A small network was trained on made-up records. Each row is its average activation on records with the value named, seen along a few directions.
Values that are neighbours, or in one group, have similar rows; names and order tell nothing.
In the rows, 500 means zero.
Random noise pushes rows far along 5 fixed directions. That doesn't count. These rows show it; they differ only by the noise:
[426 489 540 469 484 422 294 438 630 605 585 633 729 402 234 733 624 569
 550 575 588]
[520 468 464 620 497 531 590 526 442 549 393 477 495 510 457 478 532 469
 535 525 366]
[548 543 526 492 597 422 430 526 440 630 425 536 420 526 447 438 495 573
 325 503 513]
[470 420 491 507 514 543 547 569 468 484 485 430 510 553 564 479 579 489
 567 546 494]
[441 321 481 516 490 568 640 643 452 463 441 398 514 634 638 422 630 446
 648 545 438]
[665 633 591 556 456 553 487 404 531 422 505 442 505 465 396 591 465 680
 309 471 548]
[465 486 425 601 525 538 537 504 441 549 458 474 510 444 469 516 527 424
 598 566 410]


P, 9 values:
p3: [761 593 631 620 300 686 606 278 525 255 466 429 522 507 462 594 352 657
 408 426 506]
p4: [551 565 629 498 405 527 495 434 727 306 654 399 517 531 466 571 471 699
 388 401 542]
p8: [643 483 512 588 431 495 662 489 546 502 332 508 373 518 562 449 360 331
 527 382 305]
p2: [494 415 513 459 301 446 419 404 742 438 572 687 792 383 313 728 601 549
 681 437 593]
p5: [556 577 496 560 478 499 632 480 563 413 514 522 509 523 503 479 419 584
 335 390 395]
p6: [301 365 474 431 593 282 477 703 426 871 345 748 595 596 301 369 663 362
 602 487 354]
p1: [427 395 449 534 507 513 532 558 471 536 466 488 537 525 503 506 586 433
 614 575 472]
p9: [472 559 539 441 476 487 577 505 424 484 532 581 392 573 565 390 402 531
 306 418 473]
p7: [483 508 489 471 448 390 296 438 532 621 455 609 621 441 310 602 534 444
 603 573 509]
P is arranged as a line.
- How many steps from neighbour to neighbour lead from p8 to p1, at the fewest? => 4
- Name the neighbours of p9, in listed order. => p5, p6

S, 11 values:
s8: [584 735 342 704 436 687 526 243 542 332 637 417 472 128 495 652 307 386
 639 536 492]
s9: [489 555 367 581 594 604 580 470 315 477 479 439 449 383 583 517 441 365
 570 575 477]
s6: [377 508 459 455 481 503 512 537 531 473 609 534 560 467 563 534 494 423
 578 518 457]
s11: [514 477 523 490 458 502 567 451 578 451 544 512 534 489 485 513 471 569
 469 376 543]
s2: [469 502 433 621 520 548 515 459 492 495 556 368 440 421 534 563 484 442
 556 555 443]
s1: [490 467 514 383 442 508 437 509 458 424 500 472 518 591 559 507 550 544
 487 546 636]
s10: [446 551 435 469 664 396 315 472 359 715 442 551 370 417 487 405 405 352
 533 559 542]
s5: [587 611 471 650 498 552 568 445 430 527 448 500 496 400 380 536 473 552
 400 507 412]
s3: [397 463 612 355 467 468 444 573 567 495 600 552 544 615 511 469 535 531
 499 491 538]
s4: [581 663 481 688 529 494 454 381 506 547 459 513 559 365 275 598 450 590
 422 516 362]
s7: [475 448 504 398 463 478 405 487 654 446 570 541 592 467 469 608 566 440
 677 536 606]
S is arranged as a line.
- Going along S from s3 by way of its neighbour s6, in what order are s11, s1, s10, s4 met? => s11, s10, s1, s4
- How many steps from neighbour to neighbour lead from s8 to s5, at the fewest? => 5
